These are the activations of a small neural network, seen along a few directions. Each row is one input.
Each table varies a few parts of the input and shows all the possible inputs, shuffled.
Descriptions start from the smaller parts, as in this example, which fits no table here: one of 5 places around a ring, together with either a single point or one of 9 places around a ring or (one of 2 separate values, together with one of 6 places along a line).
Shared parts are said once, and a part with two or three values counts as separate values.
(in the rows, 128 means zero)

Table:
x1: [155 113 161  86  93 150 193 159 141 124 100 119 119 103  81 133]
x2: [140 136 130 106 136 119 143 176 117 139  98  96 214 128 125 101]
x3: [148 113 148 122 116 125 157 151 160 142  74 120 180 111 126  84]
x4: [ 97  99 126 166 131 117  97 139 177 143  60 124 149 141 179  86]
x5: [ 63 142  95 139 166 140 103  94 152 140 125 137  97 184 143 146]
x6: [227 131 160 142 150 114 122 108  99 126 160 118 162  60 163  62]
x7: [ 92 139  67 170 126  83  76  92 108 117 178 172 117 153 150 170]
x8: [105 135  96 147 170 126 112 125 169 147  87 123 182 163 176  94]
x9: [187 142 123 183 184 108  83  76 120 131 164 127 143 103 214  61]
x10: [ 54 105 126 158 128 131  84 110 164 136  97 136  63 165 146 138]
x11: [173 141 157 130 142 153 125  75  81 108 224 140  27  92 119 138]
x12: [150 132 151  72 111 157 194 162 124 125 113 112 142 113  81 141]
x13: [ 67 126 107 148 144 136 104  87 169 139 114 143  75 173 145 132]
x14: [144 100 180  93  75 146 173 178 132 125  86 112 108  95  87 138]
x15: [ 92 136 131  93 125 169 151 121 126 129 144 130  70 153  79 179]
x16: [ 98 120 144 105 105 164 152 117 141 127 133 138  45 144  78 168]
x17: [144 140 152  69 111 147 174 180 100 114 126  93 155 123  74 155]
x18: [145 131 134 107 134 130 159 158 142 146  86 114 203 120 130  91]
x19: [233 136 179 108 123 140 165 112  78 106 189 118 104  53 117 106]
x20: [174 127 105 138  95  74 127 154 101 123 136 151 223  90 134 119]
x21: [ 85 145 128  89 125 157 136 142 101 120 160 113  81 161  76 186]
x22: [179 131 124 105  70 103 161 155  79 100 163 146 163  84  79 175]
x23: [133 134  69 183 133  70  81 121 125 125 140 156 202 135 177 122]
x24: [136  92 166 131  96 121 141 171 153 143  58 112 169 101 132  87]
x25: [121 139 104 122  88 115 122 116  82 100 198 165  88 119  82 206]
x26: [148 148 121 174 181 119  77  46 104 125 198 141  59 124 182 108]
x27: [ 56 149  92 134 169 129  85 113 130 129 140 118 110 190 137 153]
x28: [ 87 101 162 113  87 160 135 136 134 129 114 131  34 135  85 172]
x29: [ 98 141  93 145 174 116  95 143 148 136 102 104 193 170 172 105]
x30: [111 117 109 160 151 121 112 121 182 144  74 131 161 155 172  85]
What do these inputs look like to the network? -> one of 5 places around a ring, together with either one of 2 separate values or one of 4 places along a line
Start at x10 and move only the place on the line of 4, one step at a time. The first step leads to x13. Which rows follow, in order? -> x5, x27
Which other rows does x19 become when the choice among 2 separate values takes its other values? List them by row number. -> x22
Which other rows does x25 become when the choice among 2 separate values takes its other values? List them by row number. -> x11
List by row number the other rows that have the place on the ring of 5 in common with x24. -> x2, x3, x6, x18, x20

Table:
x31: [144 111 183  88 104 166 180 147 144 125  99 107  78 105  93 121]
x32: [144 107 204  92 122 183 151 149 135 140 100  86  69 106 102 102]
x33: [108 111 137  89  74 144 173 183 134 126  94 130 141 135  62 168]
x34: [127 130 139 109 101 152 166  94 112 121 173 157  38 114  78 183]
x35: [206 130 176 102 111 140 176 131  94 110 156 118 112  69 108 115]
x36: [ 93 132 114 131 172 144 123 142 168 147  74 106 169 168 164  99]
x37: [192 131 142  90  88 123 176 152 100 104 157 130 152  80  81 151]
x38: [ 88 104  89 220 133  80  34  77 151 133 126 171  94 145 204 117]
x39: [116 130 126 101  96 143 152 112 108 105 177 145  59 126  73 199]
x40: [159 144 106 155 173  99 105 127 123 135 127 117 202 131 177  88]
x41: [ 81 140 121 101  99 127 116 144  79 107 172 130  94 145  78 206]
x42: [ 82 149  86 162 180 120  79  93 136 129 149 131 109 179 163 134]
x43: [152 142  91 160 169  92 104 105 142 142 130 140 213 127 184  70]
x44: [ 80 143  73 166 182 113  77  68 152 143 143 155 116 177 171 115]
x45: [ 77 148  78 169 174 112  69  82 142 133 145 133 115 181 177 123]
x46: [174 134 128  98  78 120 164 169  89 109 153 139 174  95  76 159]
x47: [157 137 136  91  92 107 145 182  65 110 150 116 183  94  87 159]
x48: [131 133 162 111 120 161 148  93 107 110 176 136  22 116 101 165]
x49: [ 85 127 106 155 158 120 101 129 176 152  64 112 180 173 177  84]
x50: [ 92 126 115 148 166 126 112 141 168 151  67 108 172 171 163  97]
x51: [ 84 151  87 147 186 136  94  94 135 132 156 127 106 176 162 136]
x52: [ 86 124 101 153 164 121 110 116 188 161  67 131 182 167 173  79]
x53: [205 126 197 104 130 156 152 137  86 123 158  97 103  68 116  95]
x54: [131 129 182 112 138 177 120  98  99 120 180 112  12 116 107 143]
x55: [141 110 163  87  88 156 195 148 150 135  93 132  94 107  72 139]
x56: [127 112 151  83  81 151 179 165 147 115  96 120 121 119  67 155]
x57: [163 101 106 212 124  58  62 112 138 137 107 157 186  96 217  71]
x58: [205 131 154  98  92 132 190 134 102 121 153 141 130  67  88 134]
x59: [159 153 105 140 175 120 114 128 122 129 134 114 203 127 177  90]
x60: [ 98 132 111 106  86 137 141 132 102 109 178 155  80 144  66 207]
x61: [154 143  97 161 166  90  96 117 129 141 125 119 208 133 191  76]
x62: [ 91 121 143  81  84 132 150 198 115 120  95 104 153 135  71 166]
x63: [ 95  80 116 203 116  86  70 127 186 150  49 146 156 134 202  77]
What do these inputs look like to the network? -> one of 3 separate values, together with either a single point or one of 4 places along a line or one of 6 places along a line
Changing only the choice among 3 separate values turns x52 into x43. The same change can be made to x62. Which row results? -> x47
List by row number the other rows that have the choice among 3 separate values in common with x54. -> x34, x38, x39, x41, x42, x44, x45, x48, x51, x60
Which other rows does x59 become when the place on the line of 4 takes its other values? List them by row number. -> x40, x43, x61

Table:
x64: [219 141 148  88  96 119 182 167  78 111 159 118 189  74  84 132]
x65: [145 124 147  65  86 139 190 200 110 118 104 108 186 109  59 155]
x66: [ 52 138  73 160 172 106  77 114 162 151  96 130 167 195 174 116]
x67: [101 135 110 154 133 125  89  98 114 111 167 144  68 145 140 167]
x68: [ 88 125 168  78 109 184 166 134 124 130 139 114  29 142  63 170]
x69: [127 150 104 148 154 131  97  78 109 109 192 146  73 139 146 157]
x70: [118 150  74 183 183  89  66  82 130 137 153 145 173 152 198  91]
x71: [169 108 150 156 138 114 119 146 151 144  81 108 182 100 181  52]
x72: [155 106 141 149 134 122 136 145 173 150  54 118 182 116 167  65]
x73: [127 114 145 127 153 135 138 155 176 148  46  94 185 135 160  69]
x74: [ 76 128  70 177 153  91  73 100 162 147 104 154 167 173 180 112]
x75: [113 117 164  96  92 166 163 116 123 127 144 137  28 117  69 173]
x76: [185 121 154  88  73 112 173 186  86 110 132 120 183  73  80 142]
x77: [ 92 132  80 184 160  81  56  99 137 141 123 145 166 155 195 104]
x78: [194 128 145 149 160 119 129 124 142 137 105 107 190  97 186  42]
x79: [171 120 144  85  67 125 191 189 108 118 112 131 187  89  68 154]
x80: [129 119 173 102 101 157 145 115 102 117 169 129  29 106  79 158]
x81: [ 85 129 101 147 130 134 110  98 140 117 146 152  71 163 125 174]
x82: [ 56 139 104 124 143 145 110 113 141 119 133 131  67 181 120 179]
x83: [159 137 165 100 121 167 152  99  94 118 198 131  36 101  87 148]
Changing only one part turns x78 into x72. The same change can be made to x70. Which row results? -> x74
What do these inputs look like to the network? -> one of 4 places along a line, together with one of 5 places around a ring
Start at x82 and move only the place on the line of 4, one step at a time. The first step leads to x81. Which rows follow, in order? -> x67, x69

Table:
x84: [165 136  97 111  92 108 156 158 120 116 141 150 206 119  90 153]
x85: [150 137 115 161 193 100  93 134 146 140  91  92 223 138 219  43]
x86: [139 121  85 184 152  83  98 107 176 137  84 146 200 139 208  74]
x87: [ 51 121 108 162 153 126  67 116 152 157  97 131 114 176 164 116]
x88: [109 139 152  98 142 198 160 106 137 112 154 115  17 152  97 168]
x89: [102 101 172 108  99 172 135 145 130 112 120 108  35 132  91 170]
x90: [ 84 112 127 100  73 115 157 166 133 128  88 138 129 137  77 172]
x91: [212 147 159 115 146 113 148 143  76 126 151 105 180  73 142  93]
x92: [128 144 154  64 130 138 183 184 113 133  88  83 183 127  87 123]
x93: [ 80 124  90 197 163  86  41 103 141 128 117 132 128 162 210 104]
x94: [129 124  97 126  78 101 126 168 105 108 151 149 177 124  91 175]
x95: [ 60 126 132  94  95 129 133 153 114 126 113 123  93 154  79 186]
x96: [177 158 127  82 131 122 150 181  87 115 148 101 222 112 101 123]
x97: [121  94 173 110  79 157 156 159 151 115  96 129  69 109  91 155]
x98: [ 73 102 103 173 128 116  90 131 178 160  73 145 152 159 163 104]
x99: [156 161 113 136 157 131 121  68  85 116 213 147  70 121 135 159]
x100: [103 106  85 204 139  74  65 115 163 132  92 147 165 144 212  91]
x101: [115 120 123  94  89 128 186 158 150 133  83 135 164 129  79 153]
x102: [142 147 148 118 152 162 132  64 113 125 197 137  29 120 118 125]
x103: [119 134 134 129 184 139 118 148 157 168  71  91 207 151 171  53]
x104: [201 126 188 105 141 148 157 139 109 135 136  90 138  79 122  64]
x105: [156  97 164 134  84 122 132 119 127 128 137 146  85  81 112 113]
x106: [199 126 129 140 104 102 154 115 106 123 145 156 160  72 134 124]
x107: [133 112 170 130 109 134 107 103 106 123 164 132  48 100 114 126]
x108: [105 141 102 117 103 112 102 152  81 106 177 135 140 139  93 186]
x109: [189 105 159 127  98 137 164 109 139 132 128 143 119  75 112  94]
x110: [ 60 151  86 151 200 154  88  73 167 155 134 135  98 199 158 123]
x111: [147 128 133 149 110 102  98 110  76 117 177 139  91 100 134 156]
x112: [115 175  81 105 148 139 126 111  88 104 211 141 119 160  96 188]
x113: [166 123 195  75 134 183 180 178 131 120  94  71 122  99 102 106]
x114: [ 70 157 110  88 140 157 157 111 125 126 150 127  76 178  82 188]
x115: [ 92 156  68 187 208 114  64  60 154 126 153 136 111 186 208 110]
x116: [108 114 104 152 143 122 122 120 187 166  64 144 185 153 161  84]
x117: [170 115 130 153  86  91 122 125  98 120 151 157 127  81 132 143]
x118: [154 103 168 100  97 167 188 150 160 114  87 126 101 100  93 135]
What do these inputs look like to the network? -> one of 5 places along a line, together with either one of 2 separate values or one of 5 places around a ring
Changing only the place on the line of 5 turns x115 into x93. The same change can be made to x112. Which row results? -> x108

Table:
x119: [126 132  81 195 180  77  67 114 157 158  91 135 241 143 228  44]
x120: [ 67 128 109 136 142 140 107 128 149 133 108 124  99 176 135 156]
x121: [166 115 159 114 110 134 150 150 127 120 121 113 135 100 111 109]
x122: [118 125 138 131 130 145 111 111 124 119 154 128  71 130 123 140]
x123: [174 126 154  82  76 135 182 164  90 108 154 131 141  84  60 159]
x124: [131 116 141 113 112 129 149 141 145 138  94 126 153 117 113 113]
x125: [112 119 129 117 122 136 142 170 151 138  78 110 165 146 125 119]
x126: [ 90 144  57 215 205  82  31  71 157 153 124 146 179 177 243  73]
x127: [143 140 148 106 130 153 149 108 105 119 172 126  66 120  98 148]
x128: [ 94 124 121 138 127 126 115 106 139 133 120 139  85 146 129 151]
x129: [127 137 134 100  92 135 148 128  84 105 181 142  71 114  78 196]
x130: [189 131 165  89 109 144 186 145 108 114 139 117 131  83  92 128]
Changing only one part turns x121 into x122. The same change can be made to x119. Which row results? -> x126
What do these inputs look like to the network? -> one of 2 separate values, together with either a single point or one of 5 places along a line
